A small network was shown many inputs. Here are its activations along a few directions, one row for each input.
Each table varies a few parts of the input and shows all the possible inputs, shuffled.
A made-up example of a description, with smaller parts first: line(4) and (point or (values(2) and ring(5)) or ring(11)).
Shared parts are said once, and a part with two or three values counts as separate values.
In the rows, 128 means zero.

Other details of the inputs vary at random and push rows far along three fixed directions, the same in every table; ignore that.

Rows:
r1: [108 102 142 114  95 129 141 127 165 150  96 142 114]
r2: [ 98 133 115 148 137 136 121 112  93 100 121 151 157]
r3: [128 177 101 118 118 122 125 169  97 131 141 126 106]
r4: [127  74 143 145  78 138 145 152 162 141 143 129 160]
r5: [152 155 102 102 141  88 107 169 111 126 107  54  57]
r6: [140 138 104 123 116  77 132 182 123 100 116  54  86]
r7: [130 119 118 129  80 136 147 181 148 133 148 149 115]
r8: [120 123 124 144 121 130 121 139  82 107 117 106 116]
r9: [135 116 117 136 139 185 125  79 158 161 121 190 175]
r10: [129 141  99 132 147 170 105 129  99 118  98 167 113]
r11: [127 152 114 113 142  69 114 165  95 102 135  52 112]
r12: [129 129 104 111  97 141 125 188 133 137 119 142 112]
r13: [ 98  64 133 151  80 128 161 142 173 111 129 140 153]
r14: [133 145 100 128 123  74 137 163 109 100 102  55  79]
r15: [117 160 103 146 133 162 128 118  92 118 122 172 116]
r16: [110 141 135 132 112 136 129 182  97 101 144 148  93]
r17: [127  62 136 150  56 151 170 162 206 140 145 165 126]
r18: [127 158 141 105 170 146  99 133  85 109 141 163 133]
r19: [127 108 131 163 139 174 117  70 100 128 129 172 175]
r20: [121  60 155 112  57 140 158 170 210 155 121 167 144]
r21: [119 151 130  94 133 154 104 140 106 137 113 169 141]
r22: [120 175 135 127 148 145 116 132  83 122 153 165 139]
r23: [116 104 124 140 129 121 123 138 130 101 139 116 146]
r24: [165 104 160 110 164  99 127  34 203 184 126  81 145]
r25: [182 128 127 130 196 102 111  26 168 171 118  65 119]
r26: [127 153 101 137 129 130 129 152  95 107 124 128  77]
r27: [126 136 130 106 150 166  89 139 100 112 109 170 118]
r28: [126 126 112 124 109 169 126 146 147 153 120 178 154]
r29: [130  99 135 131  87  97 140 175 129 120 126  62 101]
r30: [125 110 117 146 105 116 154 119 158 127 109 118 136]
r31: [181 141 128 135 199  87 123  26 161 154 134  52 157]
r32: [ 95 130 118 143 121 135 127 124 107 114 131 159 174]
r33: [127 140 124 142 176 154 100  82 100 114 146 163 197]
r34: [106 107 148 108 103  86 155 162 149 120 121  95  74]
r35: [123 179 101 132 141 158 123 119  85 129 133 167 130]
r36: [108 135 146  96 101  78 150 177 142 139 135  94 102]
r37: [107  45 155 124  57 140 167 152 209 147 103 164 122]
r38: [119 116 156 159 136 174 140  67 147 133 144 192 160]
r39: [125 158 117 126 125 116 110 158  62 123 131 103 131]
r40: [168 151 162 131 196  93 124  25 152 161 158  66 134]
r41: [131 108 154 137 103 125 144 145 162 137 162 145 131]
r42: [160 130 126 118 129  66 148 124 175 147 132  35 128]
r43: [124 144 152 128 183 164 113  57 108 122 126 179 151]
r44: [122 157 118 139 143 147 106 113  54 123 124 138 151]
r45: [141 162  98 120 137 115 113 168  93 100 126 113 127]
r46: [100 173 134  98 141 113 128 143  83 124 121 130 110]
r47: [167  89 174 147 155 108 142  45 196 152 153  91 126]
r48: [122 136 145 116 163 152 106 128 102 104 135 163 122]
Each input here is: ring(6) and (values(3) or ring(5)).
The inputs of r30 and r6 match in every part but the ring(6) part. If r15 is changed in the same way as r30 into r6, which row does it become?
> r17
List by row number the other rows that have the ring(6) part in common with r18.
> r4, r7, r11, r12, r20, r41, r45
A walk changes only the ring(5) part. It starts at r26 and steps to r47. List the rest of the walk in order.
> r34, r37, r10
A walk changes only the ring(6) part. It starts at r33 and steps to r11. List the rest of the walk in order.
> r23, r13, r2, r32
Which other rows does r39 become when the values(3) part takes its other values? List them by row number.
> r33, r42

Rows:
r49: [125 144 125 140 148 150 112 113  96 113 148 158 179]
r50: [118 100 118 127  70 116 156 174 167 141 104 117 107]
r51: [118  88 124 144  61 105 161 181 165 128 123  96 108]
r52: [103 113 123 114  94 147 139 151 139 143 104 162 132]
r53: [112  99 115 146  78 128 154 174 148 122 120 130 116]
r54: [122 128 111 143 134 161 106 121  98 106 124 156 156]
r55: [112 201 110  92 164  97  99 151  46 111 104  93  78]
r56: [144  98 162 133 134  95 152  71 191 151 137  83 128]
r57: [136  84 146 135  97  58 171 103 206 164 124  33 118]
r58: [120 130 126 150 134 157 127 119 104 106 130 157 139]
r59: [ 87 164  84 119  72 128 130 241  63  91 117 148 120]
r60: [117  92 135 113  71 103 151 188 165 132 119 115 105]
r61: [143 152 109 133 142 170 111 113 116 135 133 180 143]
r62: [122 172 109 118 129  64 124 183  65  98 123  41  60]
r63: [116 109 132 147 119 139 128 126 122 110 134 148 152]
r64: [162 116 125 146 175 132 114  44 154 145 130 104 153]
r65: [120 137 145 120 138 150 115 132 116 130 143 167 160]
r66: [104 110 142 137 101 135 152 149 133 115 133 154 123]
r67: [108 125 145 132 116 138 131 140 121 122 147 164 165]
r68: [119 112 127 120 110 149 138 141 148 136 113 167 126]
r69: [160 103 129 128 153 116 125  62 177 161 114  97 149]
r70: [119 203 109  93 175  95  99 153  45 104 112  88  63]
r71: [122 134 137 124 157 157 103 113 104 116 137 172 145]
r72: [147  91 164 140 144 102 138  77 182 139 152  94 134]
r73: [136 136 126 125 155 175 108 112 110 122 125 176 133]
r74: [158 114 127 141 163 121 121  47 157 153 120  93 158]
r75: [132 186 107 112 132  56 136 170  79 124 134  35  58]
r76: [172 133 142 115 189 128 100  63 142 153 148 108 164]
r77: [104 113 125 141  90 127 156 152 129 122 118 134 124]
r78: [115  96 136 119  70 122 151 188 158 132 119 131 104]
r79: [144  77 167 120  98  71 157 132 206 154 140  62  97]
r80: [ 93 117 137 127  91 128 155 143 130 129 114 151 134]
r81: [116 135 138 138 153 153 107 108  96 106 141 170 155]
r82: [132 109 117 131 125 149 118 135 130 121 120 153 145]
r83: [141 130 114 137 154 169 102 114 108 115 124 169 145]
r84: [181 201 107  95 220  71  78  97  74 124 130  19 107]
r85: [115 156 134 134 138 158 127 118 103 126 146 173 136]
r86: [134 134 112 144 112 152 138 130 132 134 137 158 140]
r87: [128 130 129 121 103 150 140 148 155 148 131 170 125]
r88: [135 123 115 137 133 168 116 127 121 118 117 168 134]
r89: [125 143 137 125 159 166 110 109 108 117 134 170 129]
r90: [161 139 153 121 174 122 121  63 165 159 154 110 130]
What is each input in this table made of?
> ring(6) and (values(2) or line(5))
The inputs of r69 and r52 match in every part but the ring(6) part. If r83 is changed in the same way as r69 into r52, which row does it become?
> r78
The inputs of r81 and r63 match in every part but the ring(6) part. If r85 is changed in the same way as r81 into r63, which row does it become?
> r75
Which other rows does r87 become when the values(2) part takes its other values? List them by row number.
> r76
Which other rows does r59 become when the ring(6) part takes its other values? List them by row number.
> r49, r65, r67, r76, r84
